Read these off the matrix that follows.
1) Find the entry directly above -0.02.
2) Find the second largest entry.
3) Find the entry directly above -0.07.
4) Find the largest entry.
5) Find the 1st entry on the main diagonal.
6) Find the entry directly above 0.54.
7) Find the top-right entry.
8) Find the largest entry in the first column.
-1.79,1.58,-2.70,-2.01,0.13,-2.14,-0.28,0.82,1.07
0.49,0.40,-0.89,-0.41,-0.98,0.29,-0.81,0.43,-0.20
0.14,0.01,-0.75,0.18,-0.41,0.45,-0.11,0.12,-0.54
-0.01,-0.02,-0.52,0.14,-0.70,0.49,0.53,-0.56,0.06
-0.19,0.21,-0.35,-0.53,0.12,-0.59,-0.98,0.35,-0.41
0.17,0.06,-1.20,-0.69,-0.07,-0.39,0.21,-0.15,0.86
-0.03,0.53,-2.12,-0.77,-0.84,0.14,-1.10,0.76,0.08
0.92,-0.11,0.32,0.25,-0.44,-0.01,0.63,-0.64,-0.42
0.20,-0.55,0.55,0.70,-0.36,-0.04,-0.42,-0.23,-1.22
0.20,0.17,-0.06,0.53,-0.44,0.51,-0.83,0.43,0.26
-1.43,0.06,-0.47,-0.85,-0.29,-0.38,-1.27,0.62,0.54
0.60,-0.43,-0.76,0.67,-0.23,0.04,0.46,-0.04,-1.22
0.58,-0.94,-0.10,-0.50,-0.50,0.27,0.04,-0.06,0.37
1.07,-0.88,-0.28,-0.41,-0.40,0.11,0.63,-0.40,0.50
-1.25,1.43,-2.46,-1.49,-0.18,-1.53,-0.50,0.70,0.87
-0.36,1.20,-2.21,-2.33,0.55,-1.16,-0.80,0.75,1.91
1) 0.01
2) 1.58
3) 0.12
4) 1.91
5) -1.79
6) 0.26
7) 1.07
8) 1.07

B =
-16,-19,-13,-16,-23,-14,-7,-11,-12,-3,3
-22,-8,11,-5,-16,-16,-22,-21,-21,3,11
-13,-17,-2,0,-5,-5,-21,-12,7,-11,14
-32,-26,0,-5,-29,-16,-33,-29,-27,-4,7
-11,-8,4,-5,-9,-4,7,1,-8,-1,10
-19,-12,-7,-15,-20,-19,-3,-16,-16,2,-6
-3,2,-19,5,1,-1,3,-4,-15,-6,-21
-8,-2,-23,4,-3,0,-1,-9,-17,-1,-17
-13,-12,-8,15,-8,2,-12,13,7,-28,13
-4,-2,2,-10,-2,-14,-1,-10,-3,-2,-7
The smallest entry: -33
Which number is the top-left entry?
Answer: -16
The entry directly above the largest entry: 4
Which number is the last entry, reading row by row?
Answer: -7
The top-right entry is 3
Which number is the largest entry in the last row?
Answer: 2
Which number is the first entry in the row that holds the largest entry?
Answer: -13
Which number is the bottom entry of the column that holds the smallest entry?
Answer: -1
Which number is the entry in the bottom-left corner?
Answer: -4
The entry directly below the largest entry is -10
Which number is the 3rd entry, reading row by row?
Answer: -13
Which number is the entry just left of the largest entry?
Answer: -8
The second largest entry: 14
Which number is the 3rd-last entry, reading row by row?
Answer: -3
Which number is the last entry in the row that holds the largest entry?
Answer: 13
Which number is the 2nd entry, reading row by row?
Answer: -19
The maximum: 15
Which number is the entry just right of the smallest entry?
Answer: -29
The entry just left of -28 -> 7
Which number is the entry just left of -26?
Answer: -32
The 3rd entry on the main diagonal: -2
The 2nd-last entry, reading row by row is -2
The last entry in the row that holds the smallest entry -> 7
The 4th entry, reading row by row is -16
Which number is the entry just right of the largest entry?
Answer: -8
The entry just left of the smallest entry is -16
The second entry on the diagonal from the top-right corner is 3
The fifth entry, reading row by row: -23
Which number is the entry just left of 5?
Answer: -19

Questions about the row below.
1) Report the 2nd-last entry.
2) Report the third entry from the left.
3) Report the entry just left of -29.
4) Report the smallest entry.
5) Report the third-last entry.
6) Report the first entry from the left.
[ 18 -28   2 -35   6 -29  22 -14  -1   6  18 -21  -2  10 -23   7]
1) -23
2) 2
3) 6
4) -35
5) 10
6) 18
